A small network was trained on made-up records. Each row is its average activation on records with the value named, seen along a few directions.
Values that are neighbours, or in one group, have similar rows; names and order tell nothing.
In the rows, zero is written as 500.
Strong random noise was added to every row along 16 fixed directions; ignore it. To show where, here is one row again and again, with new noise each time:
[444 364 499 346 497 508 503 456 564 386 454 490 511 655 496 469 396 629
 626 573 561 636 422 352 458 455 529 314 459]
[457 698 445 707 574 543 582 460 515 485 407 543 541 377 480 474 758 501
 592 412 508 506 550 672 449 435 509 579 663]
[501 473 655 684 476 468 537 539 423 481 572 519 495 532 510 592 477 410
 349 445 446 500 461 421 507 592 581 408 490]
[484 487 500 300 599 465 470 343 501 545 381 507 430 376 585 481 550 507
 316 389 482 436 577 438 404 563 470 609 393]
[591 484 420 408 587 475 406 411 654 643 448 533 654 502 379 475 635 626
 430 508 503 529 638 475 399 511 510 579  55]
[586 662 395 627 630 556 369 560 478 543 553 217 767 794 477 430 575 329
 428 226 557 417 228 540 596 339 669 352 512]
[559 568 520 494 416 512 508 696 372 644 657 532 365 408 526 469 571 527
 627 457 456 493 525 661 541 555 568 713 444]
[530 627 467 591 435 365 607 442 419 533 708 598 531 498 584 508 361 237
 346 439 360 444 267 569 633 518 377 675 575]
[472 452 450 570 491 387 474 424 577 417 551 420 484 476 495 444 531 630
 538 601 516 635 486 458 550 523 435 519 367]
[369 422 594 540 570 480 459 577 520 372 425 428 582 643 495 512 517 472
 634 474 594 494 425 465 540 302 283 437 628]
[690 559 586 310 592 634 530 463 511 573 557 567 339 455 582 395 471 531
 717 469 452 565 665 583 503 775 305 458 524]
[535 496 572 505 542 686 496 342 573 419 377 466 627 611 425 492 494 441
 537 232 598 423 484 535 337 412 726  75 665]
[374 454 527 596 401 441 554 372 560 386 467 611 494 441 450 608 505 526
 237 508 496 519 469 470 452 529 467 584 498]
[445 389 485 447 476 357 488 307 456 431 556 486 476 580 527 556 518 452
 491 485 513 606 461 451 444 481 695 411 480]
[392 351 463 346 479 140 571 158 285 518 633 663 385 527 604 619 652 375
 424 584 408 703 503 397 329 539 856 587 265]
[483 368 403 510 507 417 416 309 601 449 466 397 453 593 488 564 491 632
 747 519 476 675 540 430 466 559 687 361 509]
[643 561 580 174 703 536 456 491 397 660 495 502 479 610 664 504 456 288
 345 317 447 439 515 423 526 629 410 549 465]
[496 435 256 452 441 370 367 618 509 505 629 439 565 484 396 478 482 502
 685 708 564 439 587 727 574 410 494 780 741]


Field RUD:
zefo: [537 600 411 413 625 580 526 660 403 508 401 453 473 557 612 468 572 550
 339 616 541 628 504 333 546 585 717 518 576]
boper: [358 630 381 539 499 394 560 441 418 525 474 497 327 333 656 425 579 540
 427 452 385 455 309 485 570 445 249 888 377]
zos: [506 565 558 613 430 531 712 426 427 484 594 649 451 442 547 410 423 491
 332 530 399 476 322 421 412 594 477 417 279]
bogi: [392 401 454 798 483 467 337 372 632 373 441 278 468 566 436 569 572 591
 703 453 513 481 514 557 592 483 294 439 644]
fur: [557 605 355 702 470 612 484 723 457 576 529 459 517 474 398 351 533 690
 699 664 435 474 466 551 519 645 510 561 422]
ziv: [385 414 453 497 426 487 481 519 524 426 503 454 429 594 496 541 465 565
 777 510 523 512 381 539 530 383 460 544 587]
kabu: [531 349 403 269 567 488 241 547 479 579 487 313 594 881 488 583 347 390
 688 468 505 418 425 423 557 427 507 398 562]
fakav: [472 588 544 599 674 492 624 690 306 514 472 509 438 578 653 525 644 454
 771 670 442 633 539 411 556 561 581 467 712]
roza: [466 551 470 461 581 473 557 537 663 498 305 461 653 455 516 525 573 621
 521 606 613 707 575 352 560 266 579 412 347]
mis: [589 488 382 213 630 442 438 552 510 669 418 541 550 373 581 453 408 405
 625 570 478 339 687 553 534 434 421 676 624]
zim: [494 522 502 402 418 585 476 504 472 532 526 495 495 550 436 503 591 461
 631 376 576 456 503 672 402 356 639 435 541]
ril: [302 404 458 369 413 493 477 419 482 416 419 535 523 609 410 586 594 536
 442 543 612 496 479 542 382 319 608 501 548]
bod: [539 503 380 408 540 402 457 634 428 473 633 411 572 570 548 428 446 490
 324 703 563 557 388 415 670 493 480 638 434]
vege: [398 433 582 483 567 422 415 525 390 617 370 511 475 534 535 767 722 377
 393 402 502 421 675 475 431 410 684 621 514]
sab: [648 569 276 384 400 428 514 574 475 581 692 533 490 461 519 410 395 526
 723 686 475 655 512 576 600 463 729 589 536]
zul: [498 589 431 649 491 568 539 768 469 605 469 464 564 535 449 404 464 658
 560 556 400 487 298 392 520 524 580 539 318]
boluk: [456 476 531 446 612 542 517 518 461 373 373 354 501 566 602 407 422 559
 430 552 543 564 385 267 537 544 538 238 547]
rada: [489 483 588 708 489 382 463 576 501 486 631 425 582 610 433 527 570 428
 687 563 505 536 463 587 591 416 270 541 408]
dideb: [392 512 461 351 673 392 408 269 487 476 398 384 447 661 577 634 815 412
 477 330 577 644 548 526 509 381 415 640 503]
giba: [523 592 629 422 546 528 602 304 563 453 490 608 496 440 519 514 674 384
 569 352 601 583 624 677 448 357 420 428 533]
romo: [397 523 433 628 532 392 526 268 485 544 408 699 642 498 390 566 694 385
 453 483 403 446 490 541 278 422 500 588 332]
neker: [567 577 434 527 348 440 494 414 588 526 637 432 439 418 531 467 402 485
 561 444 465 607 414 587 643 408 507 496 444]
mera: [499 326 599 562 473 456 412 486 598 659 453 533 383 424 469 582 379 609
 672 487 305 423 629 395 459 608 287 588 244]
vedo: [587 511 278 404 663 521 438 450 492 363 474 234 527 601 564 339 471 597
 522 674 577 634 490 334 502 646 846 238 735]
sem: [449 480 457 504 322 647 393 781 479 583 506 481 414 598 438 617 392 553
 635 433 495 391 429 637 636 485 443 740 699]
RUD is arranged as a network in which each value has 4 neighbours.
Question: Which values are neighbours of zul? Give them in the order they are listed.
Answer: boluk, rada, romo, vedo
Question: Which values are neighbours of ril? Give them in the order they are listed.
Answer: kabu, roza, zim, vege
Question: Which values are neighbours of sem? Give them in the order they are listed.
Answer: zefo, bogi, fur, mis
Question: Which values are neighbours of mera? Give them in the order they are listed.
Answer: boper, sab, dideb, neker
A value of RUD combines one of 5 hidden first parts with one of 5 second parts; all combinations occur once.
Question: vedo and giba share the first part; vedo and zul share the second. Which value has the first part of zul and the second part of giba?
Answer: rada
Question: bogi and sem share the first part; bogi and kabu share the second. Which value has the first part of kabu and the second part of sem?
Answer: fur
